Here are a small network's activations along a few directions, averaged over the inputs that share one value of a field.
Values that are neighbours, or in one group, have similar rows; names and order tell nothing.
Strong random noise was added to every row along 22 fixed directions; ignore it. To show where, here is one row again and again, with new noise each time:
[  70    0   53  -20  -14  187 -100 -242 -340  165 -215  310  120   11
 -131   56   -6   -9 -248   18  189   19  -30  140  222  410  -65   74
  211 -338  -62 -371]
[ 210 -177  -87 -235 -516 -131 -429  112 -118  307  191  -19 -104  -78
  316  -80 -169  195  -19 -148   21    1    1  144 -148   58  -50   28
  -82  210  246  180]
[-162 -249  110    9  116 -248  118 -457 -214  -18  -51   75  243 -195
  146  -11 -223 -241  -72   54  129  118   70   23 -124   25  -78 -149
  -66  180   80   78]
[ -81  -63  251 -318  -28  117 -106  150 -262  258  240 -172 -121   57
  -45   -5 -329    8  184  191   -4  -65   61 -103 -107   40  124 -139
  -32  331   89 -136]
[ 142 -154  335  -28  -40    9   78  102  234  217  146  -69 -159  -40
    9   65 -311  159  133  120 -201   65   80  167  309 -114   42  -93
  233  -23  117 -172]
[-102  257   73  152   82  107  -41  472   29   80   61 -250 -180   -6
 -150  -11   96  -72 -211   34   -8 -426  -23    1  -20 -104 -117  172
  128 -134 -200   24]
[ 254  203 -119  123 -243  120  -51  164  193 -253  264 -124   51  277
  271  -53 -259  -26  174  360 -235 -358  321  131 -104 -115  360  411
  -80   38 -186  287]
[ 250  187   23  519  -27  215  -74 -101  182  106 -121   73   43 -256
  -40  -25 -323  158  367   89   18  183 -242  296  121 -180  -11  -96
  -25 -504   95   -1]
[ 256  -13 -152  204 -181  178   13  146  -20  117 -174   25 -244   60
  117  -88 -121  -33  176   65 -172  126  183   25 -140  131  305   58
 -223  253  -14  107]
[ 276  389    3   63  341  116  390 -129  -71  134  -23 -136  128   54
  -99  -82 -393 -362 -102  -74 -125  150 -289  341   87 -109  225  -36
  191  100   -6 -246]
[  85  237 -291  225  143  289 -126  -24  -90  -67  117  -55  -24   47
 -160   39    6   18  278  144 -224  -34  -25  -79 -186   40  312  136
 -183 -128 -189   -2]
[ 521  114  110 -343  274 -151  223 -350  188 -113  -87  -10 -136  228
  399  182  103  300 -489 -148 -243  126  132   71  -79   40 -222  170
 -154  -69 -150 -150]
[  88 -161 -207 -227 -135  224 -152   88 -235   -1   76  -25   47   20
  -60 -198  -46  276 -258    6  238   40  -79 -206  -30  100  -10   73
  -28   11    6 -204]
[  99  160  -41   82  -32  179  -29   94 -220 -101  122   29 -200   19
 -131  184 -115  -35 -251  201 -207 -116   29  200  139   78  156  106
  346  -82 -272 -169]
[  92  195    2   57  212   34 -213   28   90   70 -157  304 -423 -336
   91   32   37  122  -31 -373  204  138 -439  305  284 -158 -152 -320
   -1 -153   33 -135]
[ -21  374  363   23  358  -44  485 -163   74 -103 -233  -74  -20  -26
  -67  -67   47 -468  -11  -32  261  256 -245 -178   51  -99   56 -171
 -109  149   30 -168]
[ -94  182  169 -185  157  -21   59 -175  -51 -288  -29  116  133  -53
 -103   20  145 -126 -215   50   37  -15  -10 -197    5   95 -154  -10
  -60 -129  -66   52]
[  73 -149  359 -216   11   -6  -33  -84 -130    7 -129  294  -65  194
  200  188  -64   98 -238  247  -82 -299  223 -211  -20  138  322  210
 -274  130  -20  265]
[ -34 -113 -182  196  119  -96 -284 -200    5  128  244 -138 -179 -418
   66 -182  108   35  -81 -205   68   95  206 -254  -47  -14  -60 -225
 -119   25  -59 -432]
[-193 -163 -162 -101  230  113  175  -74 -229   15 -279  313  171   82
  -97  -19  171   52  155   11 -104  -52 -150 -105  165  252   67  154
 -172 -244  173  140]
[ 299 -286  -74  -33  -50   -5 -121 -117 -105  -63   38  113  184    4
  -71  123 -202   -7 -464  -11 -159 -122  100  149 -209  129   -7  207
  204   25 -149  327]
[-121   66  218 -239  435 -102   93 -410 -223  -29  437 -433  132  -76
  -39   23  107   68 -170  102  -86   -7  125 -112  196   -7 -323  -86
  350 -234 -255 -810]
[ 172 -131  452 -113  141  -99  -40  -72 -288  176  363 -435  121  -36
  -23    2  -75 -314  -30  164 -161 -160   -5   61   59    4  132  135
  422  231 -220  -39]
[   4  125   77 -163  -77 -191   -3 -156 -162  -62   84 -283  264  246
  306 -123  266   63 -291  -85  275 -254 -126 -127   27 -244   76  216
   34  110 -129 -185]


Values of B:
b11: [ 199 -159  -83   -3 -171  -48   30   40  267  150   92   32 -123  -10
   81  134 -399    6 -145  127  228  205  137  143 -290  187 -191  121
 -100  -21  149   50]
b5: [ -11   80   85 -219 -221  -42  -76   55  204   52   99   46  289  137
 -141  -65 -172   37  -12 -165  319  -35 -198  -37   14 -244   14 -163
   65   47  277   21]
b20: [ -78   34   98   96  -24  -66  -56   75   98  157  209 -279 -296 -196
   61  274  -12  441  -34  269  103  149 -236 -126 -141 -210 -321   20
 -166 -393  115 -116]
b17: [-217  -27   81  135  233  155 -108 -138 -352   61  156    3   88 -109
 -196  158 -157 -232  326  346  262   18 -335  151   16  129  145   93
  155 -160 -116  -76]
b14: [ -42 -138 -259  -61  171   32  -76 -300 -297 -159   20  114  199    6
   96  -93  115  251  488 -160  343  113 -507 -175  107 -302  254 -256
  -79  -59  192 -119]
b2: [ 219  248  331  -85   43    5   27 -202  148  132  186   -3   88 -241
   89 -240  -46 -152  248  148 -117  366 -197  106  628   59  224   42
   30 -180  156 -211]
b8: [ -63 -242   34 -191  507   20  143  -96   40 -150  167  -45    5  -79
  -16   49  -66  162  332   32   -5  182 -276  238  265 -133 -183 -106
  193 -108  -81  -45]
b16: [-131 -319   -2   43 -141  -91   73  -18   65  215   66   24  -27 -192
 -153  -44   40  -35  209   95 -298  455  -14 -114  237   67  344 -171
  -53  286  236   27]
b18: [ 202  302 -105 -204  -17  -64  -41    6  230 -261  117  297 -474  -88
  253  172   21  201 -244  -94  -62  199 -230   35  133 -145  181  -31
 -282   27   54   76]
b10: [-114 -307 -136  118  140  -86 -515 -219   44  123  156   31  164 -155
  203 -108  -67  263  210 -237  174 -169    4  256   21 -257   16 -158
    8   82 -160  -57]
b13: [-228 -392  -26 -182  -72  -44 -274  -16 -187  185  109 -232  242 -228
 -110 -185  221  207  169    7   58  401 -448   87   99   -1 -137   29
   15  179  -35  208]
b1: [  18  188  -63   93 -272  -42   93   25 -202   54 -201  138  261  -41
 -115 -187  -69 -515   -2 -175  274  -84  -57  -72  -78  124  -30 -107
  118  -35  341   95]
b12: [  77 -202 -200  116   15  -92 -170   77  -41  199  223  -47 -142 -216
  119  -72 -206 -170 -145 -146  429 -100 -206  -41 -230  -65   95   57
 -104  109  138   44]
b3: [  44  205   31 -127  -40  -55 -187 -151   95   19  174 -105  315   89
  262 -181   20   50 -128   66  145 -226   67   10    7    2  -58  276
 -185 -200  -30  -79]
b6: [   0  161  -80  257 -199 -304  222   11  180  -45 -351  109  -11   53
  -28  106  343 -134 -259 -554  160 -149   15 -174 -124 -101 -256 -191
  142 -220  262  -85]
b19: [-138   22   72 -401 -100   17   47   34  -51 -132   86  369  184    2
   52 -177 -317 -168 -103  110  384 -106  -76  -98  236  107   95   48
  -71  -13  379   84]
b15: [-235 -136   21  314   86  -69   32  -23  -54 -105  -74  130  -41 -210
   59   12  -95 -196  281   98   72 -111  144  216  167  -32 -158 -221
  240 -126   -2  -34]
b9: [-158  -67  156 -155  149 -123  147  -78  -38 -487  185 -131  -66    9
   53   22  316  -97  306  136 -143   88   52 -164  130  -96   60  -89
  114  212 -204   84]
b4: [ 187   67  148  198  135  159  -85  -83  -75 -100  -54  -93  329  137
 -129   19    7   27  184  129  -44 -189 -104  -60 -110 -191  236   74
   70  -97 -176  246]
b7: [   6  161    2 -142 -108   17   91  -91 -119  113 -113  135   33   68
  190  -82    0    7  342   26   37  169 -104  272  332  183  -84    2
   -6 -201  180 -170]
The values of B form a network in which each value has 4 neighbours.
Which values are neighbours of b6? Give them in the order they are listed.
> b11, b17, b12, b9
Which values are neighbours of b19? Give them in the order they are listed.
> b2, b8, b10, b4
Which values are neighbours of b20? Give them in the order they are listed.
> b16, b1, b3, b15
Each value of B is a pair of two hidden parts, and every pair occurs once (4 first parts, 5 second parts).
b17 and b19 share the first part; b17 and b12 share the second. Which value has the first part of b12 and the second part of b19?
> b7
b2 and b1 share the first part; b2 and b8 share the second. Which value has the first part of b8 and the second part of b1?
> b14
b18 and b16 share the first part; b18 and b10 share the second. Which value has the first part of b10 and the second part of b16?
> b15
b9 and b11 share the first part; b9 and b13 share the second. Which value has the first part of b13 and the second part of b11?
> b20

Values of F:
f19: [-421  376  -89 -160 -533  116   71  428 -358 -379  127  -20  253  363
  -56  -56 -256  295  -25  216  -40 -736  -98 -426  -43 -561  321  -21
   15  -25  317  172]
f9: [-618  393  258   29 -259  182 -283   17 -508  120 -302  320  270 -140
   87 -247 -452 -133  100  359  -51  -42 -105  784  383  -24  224 -298
  -56  414 -168  224]
f14: [-364 -228  375  184 -715 -139  384  539 -229  209 -341 -499  394  223
 -148   54  262  417 -680  601  212 -192 -244 -497 -106 -197 -141  570
    1 -230  269  399]
f16: [-503 -395  485 -300   32 -179 -164 -250  179   46  286  116  468  293
 -422  560  -19  278  251   95  420 -181 -261 -203   14 -274   43 -104
  305 -170  144   53]
f17: [ 278  474  130 -332  210 -122  489  122  149  -21 -189  269  -62  179
  511 -248 -152 -219  121 -144 -501 -213  -42  276  452 -108  281  -36
 -265  139  432  194]
f5: [ 503  -75 -290 -635 -248  -47 -290   37 -202  131  146 -220 -100  339
  -48   60  408  -48  408 -629 -232  456 -401  249 -346  303 -100  -14
  277  500   -6   36]
f18: [ 408  503  326  387  141 -278   40 -672  319  417 -159 -162  266 -317
  483 -253 -253 -382  417 -237  589  375 -285   79 -216 -207 -113 -103
 -606 -224  362  -58]
f12: [  20   30   37 -432  418   15  539  -70 -460 -341 -222  144   93  -17
  126 -130 -262 -509  114   90  137  133 -261  134 -106  237 -295   18
  -61  118  207  440]
f8: [  51  349  655  167  686  368 -120 -613  -49  221 -331  131   19   47
 -307  562 -315 -162  227  277  303  325  -97  753 -160  322 -503 -244
  274 -401 -642 -578]
f11: [-260 -327  116  -25  339    0  282   58 -114 -200  342 -180  -34  -27
 -211  495 -159  625  320  300 -400 -133 -403  520  623 -375 -419    6
  885 -811  -50 -175]
f4: [ 258 -288 -451  371   18  417 -157  494  556  -57  -88  337 -737 -532
 -205   -1  -59  396  -35  147   65  449 -193 -145   34  233 -195  194
 -416 -585  126  253]
f7: [-137  154  722 -642  514  252  126 -131 -286 -235  -98  132   61  124
 -221    0  -19  -80   20   79  391 -275  -42 -173  305  186 -543 -265
  320 -288 -153 -488]
f20: [-546   97 -325 -905  336 -321   19   31 -214  500  661 -198  247  110
 -121  114 -306   98 -743 -131 -363 -336  -72  -50 -188   51 -197   81
 -138  152  417 -238]
f3: [  27  209    9 -305 -749    6  -27   49  379  -25  -55  182  586  436
 -229 -106  160   61 -432   70  407  233    4  117  341  281  -53  364
  248 -211   63 -138]
f6: [-285 -219   91  453 -461 -384    6   31 -751 -205 -226   80 -363 -243
   88  601  310  174  343   26 -215 -201 -258   34  -43 -349 -195 -429
  560 -239  207  401]
f10: [-122 -227   21 -222 -513  176  285  681  460 -458 -128 -205 -254 -100
  267 -900  505   88  235  156  321  368  437 -355  690  223 -437   83
  -86  120   16 -225]
f15: [  78 -313  -93  442 -447   -2  -70  174  -13  486 -240  131 -173 -110
  134   61  155   62  236  295 -244  174  143  292  298  467   90  490
  -29 -319  117  316]
f2: [-351   16 -711 -406  200  -86  589  286 -575   -2 -626   62  518  411
  226 -140 -432  476 -726 -535  181 -292 -850  555 -339 -638 -377 -198
 -118  353  424  422]
f13: [ 116  222  -14   72 -692 -148  -14    0 -326 -289 -118  185  422  -26
  472 -624  267  -71  672 -321  239 -557   23 -524  388 -251  123 -186
  -58 -490  773  102]
f1: [-600  143  -51 -261  -43  -99  143  409  244 -399 -225  250 -133  373
 -287  318  410  -47 -253 -376  457 -289 -443  206  220 -296 -305 -169
  491   41 -132  -74]
Each value of F is a pair of two hidden parts, and every pair occurs once (4 first parts, 5 second parts).
f14 and f6 share the first part; f14 and f20 share the second. Which value has the first part of f20 and the second part of f6?
> f15
f2 and f5 share the first part; f2 and f17 share the second. Which value has the first part of f17 and the second part of f5?
> f1
f8 and f12 share the first part; f8 and f4 share the second. Which value has the first part of f4 and the second part of f12?
> f18
f13 and f10 share the first part; f13 and f11 share the second. Which value has the first part of f11 and the second part of f10?
> f9
